Each row below holds a small network's activations on one input, seen along a few directions.
In each table, some parts of the input vary, and every possible input appears once, in random order.
Descriptions start from the smaller parts, as in this example, which fits no table here: values(3) and (point or line(9) or (line(4) and ring(5))).
Shared parts are said once, and a part with two or three values counts as separate values.

Other details of the inputs shift rows strongly along two fixed directions, in all tables alike. That doesn't count.

Table:
x1: [-6  7 -4 17  9  7 -9 -2 -8  6 -8  2 17]
x2: [-11  15  -3   4   5  -4 -14 -12  -6   6 -20  -9  10]
x3: [ -3  -3  -5  22  14   7 -15   1   1   2   1  -2  20]
x4: [ -7  -5  -5  12  20  -1 -19  -4   3   6   0  -2  19]
x5: [-14  -5  15  20  12   4  -4  -6 -21 -28  43 -11 -29]
x6: [ 21 -21  24 -34 -20   1  25  14  -4  -8  36   5 -52]
x7: [ 24 -12 -13  -6  -8 -11  20  11  41   0  -4   7  10]
x8: [ 12  -8  18 -14  -9 -14  34   4  14 -26  36   2 -40]
x9: [ -5   6  -2 -10 -11  21 -19  -6 -25  21 -20  -8   7]
x10: [-21   5  23   4   6   5  -2 -19 -24 -30  28 -10 -35]
x11: [ -3   1  -2  18  12   6 -12   0  -5   1  -5   0  20]
x12: [ -3   8  -5   9  15  -6 -15 -12  -3   2 -14  -7  12]
x13: [ 20  -8  -8 -18  -7 -18  22  17  33  12  -5  16  11]
x14: [-12  12  -5   9   0   5  -7 -14  -6   2 -18  -8  13]
x15: [-15  -2  17  16  10   4   0  -7 -27 -29  39 -10 -30]
x16: [-14  15  -1  11   0   8  -8  -3 -11   9 -14  -1  14]
x17: [ 13  -2 -16 -11 -21  -6  26  20  25   4 -13  14   8]
x18: [-15  12 -10  14  -3   7  -5  -4 -12   5 -14  -6  13]
x19: [-12   7  -2  11   4  10 -12   0  -9   2 -12   3  16]
x20: [ -8  -5  28  -8   1  18 -11 -12 -45 -10  33 -11 -45]
x21: [-15   6  -2   2   8   1 -16  -6  -8   6 -12   3  16]
x22: [  9   6  -7 -24 -20 -16  24  14  25  19 -14  15   6]
x23: [ 25  -9 -11 -11  -2 -19  15  14  41   5  -6   6   7]
x24: [ 25  -6  -9 -15  -4 -21  19  13  36   4 -11   7   7]
x25: [ -8   8  -3   4  10  -2 -18 -10  -3  -1 -18  -5  11]
x26: [ 17  -2  -9 -19 -11 -18  24  15  30  16  -8  18   8]
x27: [ -7   5 -13  19   5   5  -7  -4  -9   0  -8  -3  15]
x28: [  6 -19  -4   3   5  19 -27  -1 -12  14  -8  -7   9]
x29: [ 10  -2  17 -15 -13 -14  36   1  11 -22  34   4 -44]
x30: [ -2  -4  -2 -10  -7  23 -24  -3 -23  14 -19  -3   8]
Description of these inputs: line(5) and (point or ring(5)).
- The inputs of x28 and x6 match in every part but the line(5) part. If x4 is changed in the same way as x28 into x6, which row does it become? => x13
- Change only the line(5) part in x16. List by row number the other rows that result. => x1, x3, x11, x19
- Which other rows agree with x22 in the line(5) part? List them by row number. => x2, x9, x14, x16, x18
- Change only the line(5) part in x29. List by row number the other rows that result. => x7, x8, x10, x14

Table:
x31: [  2  -6  10  -7   2  -7   7   4   6 -10  18   5 -16]
x32: [ 28  -7  -7 -23 -14 -19  27  20  37  13  -5  13   0]
x33: [  1  -1   8  -5  -6  -8  18   4   7 -18  19   3 -22]
x34: [-10  13 -14  18  12   1 -18  -8  -3  14 -26  -5  33]
x35: [ 26 -14  -9 -16 -13 -12  26  24  37   8   1  17   5]
x36: [ -5   5 -18   8   0  17 -24  -7 -13  18 -40  -4  37]
x37: [  1  -2 -19  20  18   6 -27  -4   0  18 -26  -3  42]
x38: [-24   2  12  27  19  12 -20 -17 -33 -22  23 -14 -11]
x39: [ -2  -4  15  -4   0  -4  10  -3   0 -22  25  -1 -28]
x40: [ -3  -1  18 -11   4 -11   7  -3  -2 -13  25   0 -29]
x41: [ -5  -3 -17  24  15  12 -26  -7  -3   6 -23  -6  38]
x42: [ -8   9 -16   7  -1  14 -21  -3 -10  24 -40   2  39]
x43: [ 10   0 -23   5  -6  -4   8  15  27  16 -26  12  38]
x44: [-10   5  16  -2  -1  -8  14   0  -2 -19  27   4 -27]
x45: [  0  -4  21 -19  -7   4   4   2 -15  -5  21   2 -32]
x46: [-23   0  18   9  16  20 -35 -18 -48  -4  18 -16 -17]
x47: [  1  -6  16 -14 -10   7   5  -1 -15  -7  22  -5 -34]
x48: [ -7   2  17 -12 -12   3  11   3 -16  -4  22   1 -32]
x49: [ 10   5  -4 -17 -15 -19  28  12  29   4  -4  13  -2]
x50: [ 21  -2 -11 -13 -18 -16  34  22  35  10  -3  16   4]
x51: [  3  -5  12   2   2  -2   9  -2  -3 -15  26  -4 -25]
x52: [-18   3  10   9   5  18 -21 -14 -38  -6   9 -14 -14]
x53: [ 28  -6  -9 -20 -18 -17  30  17  38   8  -8   9  -1]
x54: [-19   5  13  12  17   3 -19 -21 -22 -16  11 -14 -11]
x55: [ -3   8 -21  19  11   3 -21  -9   0  13 -33  -8  38]
x56: [-15   4   7  22  16   7 -15 -15 -25 -14  16 -13  -8]
x57: [ 26  -8  -6 -30 -28  -2  25  18  26  13 -14  13  -2]
x58: [ -5   7 -20  12   8   0 -17  -9   6  10 -34  -4  38]
- What is each input in this table made of? => line(4) and (values(2) or ring(5))
- Change only the ring(5) part in x44. List by row number the other rows that result. => x34, x43, x49, x50
- A walk changes only the ring(5) part. It starts at x56 and steps to x38. List the rest of the walk in order. => x33, x58, x55

Table:
x59: [  2  -3  12  -1   5  -4   3  -3  -3 -14  18  -5 -20]
x60: [ 13  -7 -17   1  -5  -2   4  13  20  13 -17   7  27]
x61: [ -1  -5   8   1  -3   1   9   2  -5 -14  21  -2 -17]
x62: [-25   4   2  15  17  34 -57 -23 -55  16 -21 -18  18]
x63: [ 2  0  0  3 -7  2 10  6  1 -5  8  1 -8]
x64: [ 12  -7 -11   3  -2   0   5   6  14   6  -9   4  14]
x65: [ -6   3   9   0  -6   2  12   0  -5 -11  18   1 -19]
x66: [  5   2 -10  -2  -1  -7   1  -1  11   6 -13  -1  10]
x67: [  1   5  -7  -4  -6  -6   4   5  11   9 -16   6  13]
x68: [  7   4 -13  -6  -3  -8   4   5  19  15 -24   5  23]
x69: [  1  -7  11   3   5  -1   5   0  -3 -10  23   0 -18]
x70: [  9   1 -15  -4   0  -9   0   3  18  15 -20   3  21]
x71: [  1  -3  14  -2   8  -5   0  -2  -4 -12  20  -3 -19]
x72: [ 2 -1  2  3 -3  0  7  7  1 -2 10  2 -8]
x73: [ 0 -1  8 -3  5 -6 -1 -4  2 -5 10  0 -8]
x74: [ 1  0  7 -3  2 -4  1 -5  2 -7  8 -1 -9]
x75: [ -5   6   5  -3  -7  -4   8   0   0  -6   2   1 -10]
x76: [ -7   3  11  -1  -3   0   9   1  -6  -9  20   2 -18]
x77: [-25   4   0  15  14  36 -54 -25 -55  14 -24 -19  18]
x78: [ 2 -7  4 -2  5 -3  0  2  4 -7 12  1 -8]
x79: [  9   4 -17  -4  -7  -6   8  10  18  16 -26  11  26]
x80: [ -3   6   5  -5  -2  -5   7  -3   1  -5   3  -2 -10]
x81: [ 13  -8 -18  -2  -2  -3   1   8  22   8 -19   6  23]
x82: [ -6   6  10  -3  -5  -2  12  -1  -9 -12  14   2 -20]
- What is each input in this table made of? => values(2) and (point or ring(11))
- The inputs of x76 and x65 match in every part but the values(2) part. If x71 is changed in the same way as x76 into x65, which row does it become? => x59

Table:
x83: [ -6   5   5  -7  -6   0   2  -1 -10   4   7  -2 -13]
x84: [ -2   6 -12  12   2  -1  -1   2   7   5 -16   3  23]
x85: [ -5   4   3   6   0  -2   9   0  -3 -10  10  -1  -8]
x86: [  3  -6 -11   7   5  10 -16  -2  -3   9 -15  -4  19]
x87: [ -5   6   6  -7  -5  -2   2  -2  -8   6   6  -5 -15]
x88: [ 42 -13 -12 -36 -29 -23  48  36  59  19  -9  27   4]
x89: [ -3  -2   4  -2   0  -2   2  -4   0  -9   8  -4 -10]
x90: [  3  -9   6  -5   1   3  -2  -1  -4  -4  10  -3 -11]
x91: [ -2  -1   3   0  -1   0   3  -3  -1 -10   8  -4 -11]
x92: [ -3  -1   4  -3   2  -4   0  -4   0  -9   8  -2 -11]
x93: [  1  -2  -6   4  10   1 -15   0   2  10 -14   0  20]
x94: [-4  1  6 -3  3 -7  1 -4  1 -8  9 -1 -9]
x95: [  3  -7   6  -6   3   1  -4  -1  -3  -4  10  -2 -12]
x96: [  1   0  -9   8   7   3 -10   2   2  11 -13   3  22]
x97: [-6  3  7 -1  4 -8  2 -2  1 -8  9  0 -9]
x98: [ -3   0   3   4  -3   1   5  -2  -1 -10   9  -3 -10]
x99: [  1  -4  -7   3   9   2 -17  -3   0  10 -15  -2  20]
x100: [ 0 -1  6  4  2  1  4  3 -5 -3 13  2 -8]
x101: [  4  -3 -12  12   3  10 -11   2  -2   9 -14  -2  21]
x102: [ -4   3   2   6  -2   0   7   0  -2 -10   9  -3  -9]
x103: [ -3   7 -11   9   4  -3  -3   0   8   6 -15   3  23]
x104: [ -4   4  12  -9  -8  10   3  -1 -10  -4   1   4 -11]
x105: [  4  -7   4   2  -3   6   0   1  -5  -4  11  -2 -11]
x106: [  7   9  -6   4   7  -2 -10 -12   1   8 -26  -7  17]
x107: [ -5   5  -6   0  -4  10 -11  -2 -10   8 -20   2  17]
x108: [ 1 -3  5  4  0  3  5  3 -6 -4 13  0 -8]
x109: [ -8   2   5  -7  -7   2   3   1 -11   0   4   1 -13]
x110: [-7  4  7  1  4 -7  5 -3  2 -7 10  2 -8]
- What is each input in this table made of? => point or line(5) or (values(2) and ring(11))
- A walk changes only the line(5) part. It starts at x87 and steps to x83. List the rest of the walk in order. => x109, x107, x104
- Change only the ring(11) part in x98. List by row number the other rows that result. => x84, x85, x89, x91, x92, x94, x97, x102, x103, x110
